Each row below holds a small network's activations on one input, seen along a few directions.
In each table, some parts of the input vary, and every possible input appears once, in random order.
Descriptions start from the smaller parts, as in this example, which fits no table here: one of 6 places along a line, together with either a single point or (one of 2 separate values, together with one of 5 places around a ring) or one of 11 places around a ring.
Shared parts are said once, and a part with two or three values counts as separate values.

Other details of the inputs shift rows strongly along two fixed directions, in all tables alike. That doesn't count.

Table:
x1: [ -3 -10  21   9  -2 -28 -34  17  29  15  -1]
x2: [ -3  17  -3   7  -1  12  13   2 -12  -7   2]
x3: [  9   6 -12   0  -3  14  -1   5 -19   3   5]
x4: [ -4  13   3   2   2   8  21   0 -12 -10  -4]
x5: [ -7 -14  30   3  -2 -29 -18   6  30   9  -6]
x6: [ -2  -6   3 -13  -6   4  18  -8 -15  -7  -1]
x7: [  2 -21  34   4  -5 -27 -17   4  21  14  -1]
x8: [-15   0 -11 -14  -8   1  -2   4 -15  -8  -3]
x9: [  9   0 -72   4  66  28  -5 -56  88  -7  -5]
x10: [ -6   9 -19  -4  -8   7  -7  10 -15  -1  -1]
x11: [  0  -4 -14 -11  -7   6  -8   2 -21  -1   2]
x12: [-12   2   2 -13  -6   1  17  -4 -11 -12  -5]
x13: [  4   0 -17  -4  -8   9  -6   5 -20   4   3]
x14: [ -5  -9 -10 -14  -8   3  -2  -1 -20  -4   1]
x15: [ 17  -3  32  28   3 -21 -20  13  24  25   9]
x16: [  3  -2   4  -5  -3   5  21  -8 -16 -10   0]
x17: [ -1  15 -14   1  -3  12  -2  11 -14  -2   1]
x18: [  6   4   4   1   2  11  21  -6 -17  -5   1]
x19: [ -7   7   3  -5  -3   3  21  -3 -11 -15  -5]
x20: [ 14  -6  37  27   2 -18 -12   8  25  20   9]
Each input here is: one of 2 separate values, together with one of 10 places around a ring.
Changing only the choice among 2 separate values turns x7 into x5. The same change can be made to x15. Which row results?
> x9

Table:
x21: [  4  14  62  29 -18 -15  -1  32 -26  11  15]
x22: [  1   7  60  10 -28 -24  21  30 -15   7 -10]
x23: [  5  17  48  30 -20 -22 -25  36 -29  16  15]
x24: [ -2 -14 -35   2  34  14 -42 -17  53  13   1]
x25: [-12  -4  63  23 -35 -26  15  25 -13   6  12]
x26: [  5 -15 -36 -12  27 -14 -22 -21  67  -2 -18]
x27: [ -4 -11   6  10  36   4   7 -33  51  -7  -4]
x28: [-10  -5  29  15 -43 -18 -34  48 -19  27  19]
x29: [  8  -9 -43  -5  23   9 -29  -7  57  19 -12]
x30: [-15 -11  38   9 -41 -41 -26  35 -11   7  14]
x31: [  8  -3 -28  24  21  -1 -17 -22  56   7  15]
x32: [ 16   6 -25  16  38   1 -18 -16  45   8  -3]
x33: [  8   7 -53 -44  -2  52  44 -23 -89 -28  -6]
x34: [ 10 -12  55   1 -33 -14  -4  23 -65  13  12]
x35: [-13 -18  -4  -5  37  -5 -10 -38  62  -6  -8]
x36: [ 21   7 -30  13  26  -1 -12 -14  51  10  -7]
x37: [-13  26 -80 -40  -2  62  17   0 -75 -22  -8]
x38: [-22 -10  56   8 -38 -37  -1  24  -7   7  10]
x39: [-10  32 -57 -16 -14  60  59 -17 -71 -38  15]
x40: [ -6  -1  39   1 -21 -38 -27  39 -21   8  -6]
x41: [ -2 -13 -12 -13  26 -10   3 -27  66  -3 -21]
x42: [ -7 -14  -8 -10  38  -8  -3 -29  60  -4 -17]
x43: [ -1  40 -50 -22   3  59  56 -10 -78 -36  -3]
x44: [ -3   6  65  13 -16 -22  14  29 -22   6  -6]
x45: [ 26 -20 -20 -16  11   6   9 -24  13   5  -9]
x46: [  0  -2 -61 -38 -20  53  48 -31 -82 -31  12]
x47: [ 14  18  51  21 -27 -18  12  39 -20  15   1]
x48: [ -6 -20 -28  -4  39  -8 -36 -31  63  -7  -4]
What is each input in this table made of?
> one of 4 places along a line, together with either a single point or one of 6 places around a ring
Changing only the place on the line of 4 turns x33 into x46. The same change can be made to x44. Which row results?
> x25
Start at x32 and move only the place on the ring of 6, one step at a time. The first step leads to x43. Which rows follow, in order?
> x44, x42, x40, x37

Table:
x49: [ 19  30 -10   8   9  11  41   3 -17 -12  -7]
x50: [ -4 -13 -49   9  39  10 -49 -17  67   3  15]
x51: [ 26 -55  67  37 -17 -46 -39   8  27  44  29]
x52: [  1  29 -11  15 -12  21  31 -10 -14 -19  17]
x53: [  4 -20 -39 -24  31 -13 -35 -29  69   1 -34]
x54: [-38  -4 -13 -29 -24   7  30  -7 -24 -20   3]
x55: [ -3  25 -25  20  -9  38   3   9 -22  -3  17]
x56: [ 15   0  54  23   0 -50 -65  47  32  47  -5]
x57: [-12  -3  86 -12 -59 -39  11  62 -50   8 -19]
x58: [ 33 -15 -10 -27  -3  20  17 -15 -43   6   1]
x59: [-31  -5 -37 -26 -26  -2  -8   6 -38 -21   3]
x60: [ -4   8  14 -12  17  14  40 -12 -28 -30 -17]
x61: [-27  11  10  -4   0  16  35 -29 -27 -28   8]
x62: [ 22  10 -37  22  53  14 -11 -18  69  23 -13]
Changing only one part turns x60 into x61. The same change can be made to x62. Which row results?
> x55
What is each input in this table made of?
> one of 2 separate values, together with either a single point or one of 6 places around a ring
Which other rows does x52 become when the choice among 2 separate values takes its other values? List them by row number.
> x49

Table:
x63: [ -4   6  -2  -4  -2  11  16  -2 -19 -10  -1]
x64: [  2  11 -15  -2   1  12  -1   4 -15  -1   1]
x65: [ -5  -3 -18 -12  -5   7  -3   0 -11  -5   0]
x66: [  3  -2  28  12  -2 -15  -3  11   7   7   1]
x67: [  0   7  -7  -6  -1   7  13  -2 -17 -10  -3]
x68: [ -1   6  -7  -5  -1  11  17  -1 -15  -8  -2]
x69: [ -2   6 -10 -10  -4   8  14  -4 -16 -10  -4]
x70: [ -1  -5  28   8  -3 -15  -4   6   8   6   1]
x71: [ -5   4  -7 -10  -2   8  13  -7 -16 -11  -3]
x72: [  7 -12 -18  15  33  -5 -22 -22  74   9   0]
x73: [ -4   3  -7 -11  -3   8  13  -7 -13  -9  -3]
x74: [  3  -2  24   9  -4 -17  -2  10   9   8  -1]
x75: [ -5  -4  18  10  -7 -16 -15  11   7   9   5]
x76: [ 10  -9  23  12  -4 -12  -7   4   3  12   8]
x77: [ -9   4 -16  -6  -4   8   3  -2 -10  -6   3]
x78: [ 10 -10  23  11  -6 -12  -6   5   5  13   8]
x79: [  1   1 -18 -10  -2   9  -4   2 -14   0  -4]
x80: [  4  -6  14   5  -4 -14 -21  15   4  15  -1]
x81: [  2 -17 -54 -12  40  15 -13 -40  57  -7  -5]
x82: [  2  11 -15  -3  -1  12   0   4 -14   0   1]
x83: [ -5   4  -5  -8  -3  11  16  -6 -14  -9  -2]
x84: [  2  -3  24   7  -4 -18  -5   8   8   6  -1]
x85: [ -1  -3  30  11  -7 -14  -1  12   6   8   1]
x86: [ -3  10 -14   1  -2  10   1   1 -12  -6   3]
What is each input in this table made of?
> one of 2 separate values, together with either a single point or one of 5 places around a ring or one of 6 places around a ring
Changing only the choice among 2 separate values turns x79 into x80. The same change can be made to x83. Which row results?
> x70
Which other rows does x71 become when the choice among 2 separate values takes its other values? List them by row number.
> x73

Table:
x87: [-16   0   4  -6 -24   6  14  -1 -40 -15  17]
x88: [-26  13   1  -8 -24   5   9  10 -34 -19   6]
x89: [ 16   2 -69 -13  39  44  16 -46  19 -15  -3]
x90: [-11  -3  12 -13 -21   0  29  -3 -39 -17   2]
x91: [  2   9  33  27   8 -18  -6   9  38  13   2]
x92: [  2  25  -4  -2 -11  11  10  21 -39  -5  -3]
x93: [  8   2  17  23   3 -21 -25  16  30  20   0]
x94: [ 15  -6 -60 -22  39  38  19 -48  16 -17 -11]
x95: [  7  11 -70 -19  44  37  16 -40  26 -18 -17]
x96: [  4  -8  25   3   6 -26 -18  11  28  13 -12]
x97: [ -6 -12  18   3   0 -28 -28  13  29  14  -6]
x98: [  3 -24  23   4  -3 -23 -24   4  23  18   4]
x99: [ -3 -11  21   1   2 -28 -23  10  28  13 -11]
x100: [ 11 -13  20  21  -2 -17 -27  10  25  24  13]
x101: [ -9  10   3  10 -17  15  16   4 -41 -10  19]
x102: [ -7  20 -13  -2 -18  10   0  22 -39  -4   4]
x103: [  2  16  10   7 -12  14  28   2 -40  -6  11]
x104: [ 16  -1 -64 -18  40  41  19 -48  18 -14  -8]
x105: [ -2   2  -8  -7 -23  12   1  11 -44  -1  10]
x106: [  4 -23  20   8  -6 -21 -28   6  23  19   8]
x107: [ 13 -24 -27   3  58   7  11 -58  92  -4  -8]
x108: [ 13 -20  29   5   4 -22 -14   2  21  16  -3]
x109: [  8  10  -5   2 -18  14   8   9 -45   1   8]
x110: [ -9  19  13  -8 -13   7  33  10 -33 -15 -11]
x111: [-11 -10  34   5  -2 -30  -4   2  37   1  -9]
x112: [ -5 -11  15   7  -3 -26 -32  15  30  15  -1]
x113: [ -2  -4   1 -18 -19   5   9   4 -46  -5  -2]
x114: [-12  15 -13  -8 -21   7  -2  22 -39  -6   2]
x115: [ -9   2  27  31   4 -19 -20  12  39  11   9]
x116: [  2  17   2 -12 -11   6  13  16 -41  -7 -13]
What is each input in this table made of?
> one of 2 separate values, together with either one of 5 places around a ring or one of 10 places around a ring
Changing only the choice among 2 separate values turns x97 into x98. The same change can be made to x99. Which row results?
> x113
Which other rows does x102 become when the choice among 2 separate values takes its other values? List them by row number.
> x100
